These are the activations of a small network on made-up records, seen along a few directions, one row for each record.
Each row is followed by the record's values for the fields J, E, N, B, F, K, Y.
A field that a record lacks is left out.
Other fields move the rows too, some of them a lot.
In the rows, 500 means zero.
Strong random noise was added to every row along 4 fixed directions; ignore it. To show where, here is one row again and again, with new noise each time:
[280 302 567 434 726 533 569 581 381 823 371 734 627 291 646 624 248 418
 304 734 465 351 565]
[353 463 486 552 278 437 517 421 560 550 489 364 380 557 302 519 415 405
 436 387 472 649 591]
[445 566 533 520 379 252 623 310 485 521 580 288 414 351 449 443 538 381
 381 249 387 542 674]
[365 568 509 525 388 406 498 408 587 563 458 446 487 465 399 473 444 403
 452 387 407 523 603]
[508 491 351 525 550 510 394 671 594 584 410 716 567 536 486 409 394 485
 573 509 535 601 634]
[508 383 487 461 687 331 640 533 341 673 536 578 537 238 677 476 430 430
 346 478 479 472 696]

[574 466 475 597 473 567 509 575 478 458 468 512 364 624 469 520 515 498
 558 556 609 590 469] : J: j2 / E: e2 / N: n2 / B: b1 / F: f3 / K: k1 / Y: y2
[555 294 475 509 545 588 577 625 377 573 516 583 455 461 554 607 445 449
 398 677 619 572 492] : J: j2 / E: e2 / N: n2 / B: b3 / F: f2 / K: k1
[425 684 501 496 371 296 534 227 569 483 581 334 550 465 322 421 569 494
 444 176 361 479 632] : J: j2 / E: e2 / N: n2 / F: f3 / K: k2 / Y: y2
[373 497 599 457 851 716 443 542 447 753 258 670 605 357 560 611 408 446
 394 693 470 310 551] : J: j1 / E: e2 / N: n2 / B: b4 / F: f3 / K: k2 / Y: y2
[378 564 584 557 487 581 436 490 583 565 397 568 512 543 412 522 396 471
 455 510 461 425 481] : J: j2 / E: e2 / N: n2 / B: b1 / F: f4 / K: k1
[566 501 463 532 390 414 491 469 486 420 573 406 358 545 454 489 534 429
 528 383 432 634 519] : J: j2 / E: e2 / N: n1 / B: b1 / F: f2 / K: k2
[491 306 389 565 364 666 456 659 449 461 542 420 281 762 269 603 436 511
 474 505 671 807 538] : J: j2 / E: e2 / N: n1 / F: f4 / K: k2
[609 567 530 472 649 501 532 497 431 474 513 578 593 261 624 403 593 517
 511 503 476 376 530] : J: j1 / E: e2 / N: n2 / B: b3 / F: f3 / K: k1 / Y: y1
[764 526 310 478 679 412 387 656 533 492 512 718 617 540 598 281 485 608
 708 314 589 699 697] : J: j1 / E: e3 / N: n2 / B: b1 / F: f3 / K: k1 / Y: y2
[580 437 423 481 574 582 402 690 494 467 471 572 486 486 553 415 484 540
 554 508 639 558 592] : J: j1 / E: e3 / N: n2 / B: b1 / F: f3 / K: k1 / Y: y1
[219 591 631 537 419 795 454 494 584 628 324 534 510 562 388 639 409 447
 476 709 438 303 308] : J: j1 / E: e2 / N: n2 / B: b3 / F: f3 / K: k2 / Y: y1
[347 587 696 475 590 634 512 401 529 601 285 417 483 313 477 555 515 374
 409 592 425 300 458] : J: j1 / E: e2 / N: n2 / B: b1 / F: f3 / K: k1 / Y: y1
[428 684 647 492 553 574 469 343 480 537 407 395 431 303 554 537 610 437
 395 459 397 270 522] : J: j1 / E: e2 / N: n1 / B: b3 / F: f3 / K: k2 / Y: y1
[648 791 456 489 567 316 416 422 652 384 525 517 596 396 594 281 727 530
 573 207 363 419 583] : J: j2 / E: e2 / N: n2 / B: b1 / F: f2 / K: k1
[440 708 636 488 562 481 439 373 555 461 409 489 519 331 513 460 579 414
 459 489 404 244 495] : J: j2 / E: e2 / N: n1 / B: b1 / F: f3 / K: k1 / Y: y1
[635 557 485 481 673 380 454 563 493 475 572 594 646 361 651 352 545 521
 513 443 470 467 593] : J: j1 / E: e3 / N: n2 / B: b1 / F: f1 / K: k1
[555 539 491 477 681 530 448 600 513 594 360 664 545 499 537 490 453 516
 550 514 536 491 512] : J: j2 / E: e2 / N: n2 / B: b1 / F: f3 / K: k1 / Y: y2
[425 599 482 536 409 593 416 481 662 472 472 493 502 626 427 437 489 506
 591 510 553 514 429] : J: j1 / E: e3 / N: n2 / B: b3 / F: f3 / K: k2 / Y: y1
[607 579 443 473 521 473 424 516 503 518 510 549 558 402 526 442 496 489
 556 429 476 423 643] : J: j1 / E: e2 / N: n1 / B: b3 / F: f3 / K: k1 / Y: y1
[584 565 456 560 464 443 486 440 550 513 496 443 445 475 402 437 548 459
 531 292 563 595 616] : J: j2 / E: e2 / N: n2 / B: b3 / F: f3 / K: k2 / Y: y2
[264 336 589 477 442 618 494 540 533 637 393 515 556 502 468 703 349 474
 435 703 455 408 401] : J: j1 / E: e2 / N: n1 / B: b1 / F: f2 / K: k1
[406 427 497 438 396 352 511 416 534 592 560 490 585 519 415 478 348 531
 513 406 398 546 531] : J: j1 / E: e3 / N: n2 / B: b1 / F: f2 / K: k2
[363 565 435 490 502 565 433 496 634 472 430 724 701 594 549 569 429 516
 622 650 414 336 307] : J: j3 / E: e1 / N: n1 / F: f2 / K: k2
[694 498 428 555 450 470 552 535 450 260 632 385 401 552 577 406 724 561
 593 491 527 578 407] : J: j1 / E: e2 / N: n1 / B: b1 / F: f4 / K: k1
[633 795 546 424 796 343 519 469 540 407 476 652 714 263 870 375 705 554
 581 475 402 163 497] : J: j2 / E: e2 / N: n1 / B: b1 / F: f3 / K: k1 / Y: y2
[359 242 569 477 532 648 551 598 312 686 410 503 307 501 408 669 381 442
 323 647 633 579 489] : J: j2 / E: e2 / N: n2 / B: b1 / F: f3 / K: k2 / Y: y1
[839 654 387 553 604 445 431 638 546 316 608 499 490 506 636 285 691 568
 606 383 588 592 586] : J: j1 / E: e3 / N: n2 / B: b3 / F: f4 / K: k1
[515 544 436 592 365 730 298 582 650 450 332 405 346 684 271 467 517 475
 585 522 620 692 542] : J: j1 / E: e2 / N: n2 / B: b1 / F: f3 / K: k1 / Y: y1
[655 451 397 533 646 630 472 708 514 510 461 719 490 563 589 450 494 580
 602 581 685 585 503] : J: j2 / E: e2 / N: n2 / B: b3 / F: f3 / K: k1 / Y: y2
[523 521 546 479 611 313 603 389 447 458 596 501 622 321 719 470 598 450
 423 395 388 430 543] : J: j2 / E: e2 / N: n1 / B: b1 / F: f2 / K: k1
[426 515 463 495 463 588 405 598 612 481 406 655 531 621 505 511 386 585
 566 572 521 527 490] : J: j2 / E: e2 / N: n1 / B: b1 / F: f4 / K: k1
[422 677 516 525 474 651 316 493 664 457 377 567 525 590 459 513 544 527
 548 510 445 457 423] : J: j2 / E: e2 / N: n1 / B: b3 / F: f4 / K: k2
[581 446 469 434 495 324 573 501 456 411 599 492 505 432 604 467 602 552
 499 421 473 524 519] : J: j2 / E: e2 / N: n1 / B: b1 / F: f2 / K: k1
[745 383 383 543 691 513 503 626 329 507 517 397 270 436 534 458 591 500
 479 410 683 698 583] : J: j2 / E: e2 / N: n2 / B: b1 / F: f3 / K: k2 / Y: y2
[424 391 610 547 400 586 518 504 490 560 464 343 385 536 373 600 477 454
 400 528 526 562 499] : J: j1 / E: e2 / N: n2 / B: b1 / F: f1 / K: k1
[385 611 598 512 270 535 502 371 594 445 280 311 508 625 357 583 518 447
 448 452 478 445 318] : J: j2 / E: e2 / N: n2 / B: b1 / F: f3 / K: k1 / Y: y2
[447 618 394 537 419 564 403 530 692 413 394 517 551 565 401 486 490 536
 661 484 506 462 437] : J: j3 / E: e1 / N: n2 / F: f3 / K: k2 / Y: y1
[548 398 462 555 473 485 487 592 464 470 546 524 452 548 471 501 517 502
 475 478 578 645 532] : J: j2 / E: e2 / N: n1 / B: b1 / F: f1 / K: k1
[480 412 450 497 425 435 576 474 459 422 629 475 591 671 453 512 512 555
 583 527 511 608 467] : J: j1 / E: e2 / N: n1 / B: b2 / F: f3 / K: k1 / Y: y2
[511 308 472 552 418 455 623 527 338 523 598 416 287 507 458 515 486 513
 394 481 624 678 588] : J: j2 / E: e2 / N: n1 / B: b1 / F: f3 / K: k2 / Y: y1
[588 545 461 530 456 380 499 464 494 401 635 474 649 503 575 495 562 520
 610 393 506 555 491] : J: j1 / E: e3 / N: n1 / B: b3 / F: f3 / K: k1 / Y: y2
[450 624 454 537 377 590 370 474 705 520 416 515 538 617 351 424 517 544
 580 387 422 526 495] : J: j1 / E: e2 / N: n2 / B: b3 / F: f2 / K: k2
[378 442 610 458 369 587 565 472 540 485 490 420 459 517 401 608 460 459
 418 534 510 484 394] : J: j2 / E: e2 / N: n2 / B: b3 / F: f1 / K: k1
[252 514 660 534 123 588 553 284 590 395 543 337 493 685 305 673 516 493
 518 558 375 494 228] : J: j1 / E: e2 / N: n1 / B: b3 / F: f4 / K: k1
[337 492 594 528 363 507 482 298 566 559 491 367 570 505 413 590 468 453
 415 458 361 401 445] : J: j1 / E: e2 / N: n2 / B: b3 / F: f2 / K: k1
[360 610 610 512 282 467 448 323 519 473 487 259 331 555 303 541 536 401
 459 372 439 512 505] : J: j1 / E: e3 / N: n1 / B: b1 / F: f3 / K: k2 / Y: y1
[347 490 401 461 557 676 351 628 666 528 319 815 705 600 478 557 389 539
 602 791 484 395 310] : J: j3 / E: e1 / N: n1 / F: f2 / K: k2

Here are new rows. What are their fields?
[478 674 618 540 464 424 551 370 570 386 509 419 488 443 525 437 603 412
 499 359 390 465 502] : J: j2 / E: e2 / N: n2 / B: b1 / F: f4 / K: k1
[540 408 593 521 554 493 653 414 283 431 538 325 367 317 603 574 593 468
 411 607 526 501 467] : J: j1 / E: e2 / N: n1 / B: b1 / F: f3 / K: k1 / Y: y1
[201 535 721 522 266 538 585 251 541 492 508 242 495 499 350 661 463 326
 418 540 469 384 314] : J: j1 / E: e3 / N: n2 / B: b3 / F: f3 / K: k1 / Y: y1
[649 564 465 534 614 453 547 568 444 506 496 496 392 401 543 387 576 515
 484 452 546 485 591] : J: j2 / E: e2 / N: n2 / B: b1 / F: f3 / K: k2 / Y: y1
[468 488 536 440 605 379 601 508 490 616 478 444 504 335 550 505 502 468
 402 445 462 432 556] : J: j2 / E: e2 / N: n2 / B: b1 / F: f2 / K: k2
[604 529 404 528 609 552 434 640 518 503 453 626 438 494 555 393 515 564
 538 512 601 513 589] : J: j2 / E: e2 / N: n2 / B: b1 / F: f3 / K: k2 / Y: y1
[305 499 525 482 322 387 569 336 537 523 529 400 518 521 367 616 477 474
 446 451 397 491 417] : J: j3 / E: e1 / N: n1 / F: f2 / K: k2
[300 288 599 512 511 524 517 484 393 655 470 492 552 527 508 696 283 414
 385 587 555 501 478] : J: j1 / E: e3 / N: n1 / B: b1 / F: f3 / K: k1 / Y: y2
[481 448 517 456 689 468 570 506 438 570 486 673 609 442 625 548 411 539
 440 597 526 404 592] : J: j2 / E: e2 / N: n1 / F: f3 / K: k1 / Y: y2
[400 537 535 464 599 483 505 471 527 605 443 594 581 424 588 482 474 523
 419 509 411 403 495] : J: j2 / E: e2 / N: n2 / B: b1 / F: f2 / K: k2
[826 581 419 458 586 180 657 464 396 357 742 476 567 302 732 369 792 522
 491 290 505 536 620] : J: j2 / E: e2 / N: n1 / B: b3 / F: f2 / K: k1
[710 303 412 448 499 288 664 602 309 461 746 337 330 470 622 479 558 538
 429 427 610 684 631] : J: j1 / E: e3 / N: n1 / B: b1 / F: f2 / K: k2
[443 705 436 517 355 577 252 524 765 414 359 669 677 807 343 449 490 568
 805 503 437 575 400] : J: j1 / E: e2 / N: n1 / B: b1 / F: f3 / K: k1 / Y: y2
[399 360 501 486 388 508 526 497 406 617 570 504 502 549 422 583 380 495
 448 584 554 530 468] : J: j1 / E: e3 / N: n1 / B: b3 / F: f3 / K: k2 / Y: y1
[463 579 477 430 600 657 388 616 534 550 404 670 538 485 541 525 500 499
 552 542 551 436 484] : J: j2 / E: e2 / N: n1 / B: b3 / F: f3 / K: k2 / Y: y1
[404 490 576 554 334 518 524 429 499 400 511 431 497 588 455 577 523 519
 546 562 411 454 354] : J: j1 / E: e2 / N: n1 / B: b1 / F: f4 / K: k1
[231 637 775 445 325 405 560 212 606 511 449 301 590 381 429 585 490 428
 406 409 260 303 474] : J: j1 / E: e2 / N: n2 / B: b1 / F: f1 / K: k1
[474 481 534 401 483 430 583 516 467 552 559 425 454 455 556 485 460 447
 468 493 468 516 524] : J: j1 / E: e3 / N: n2 / B: b1 / F: f2 / K: k2
[415 284 578 517 456 556 629 494 361 524 538 473 474 493 538 612 494 555
 394 626 517 510 407] : J: j1 / E: e2 / N: n1 / B: b1 / F: f4 / K: k1
[405 827 624 482 277 363 479 153 596 354 549 210 428 418 363 472 685 444
 455 233 330 395 484] : J: j2 / E: e2 / N: n1 / B: b3 / F: f3 / K: k2 / Y: y1
[504 306 479 470 593 567 441 699 477 611 455 682 600 533 520 523 365 546
 481 643 614 604 533] : J: j1 / E: e3 / N: n2 / B: b1 / F: f1 / K: k1
[494 335 485 421 720 397 616 572 312 730 560 684 643 312 692 600 420 510
 355 645 520 419 537] : J: j2 / E: e2 / N: n1 / B: b3 / F: f2 / K: k2
[316 620 567 480 547 666 385 496 609 587 308 550 472 515 489 578 426 433
 433 693 403 324 410] : J: j2 / E: e2 / N: n1 / B: b1 / F: f2 / K: k2
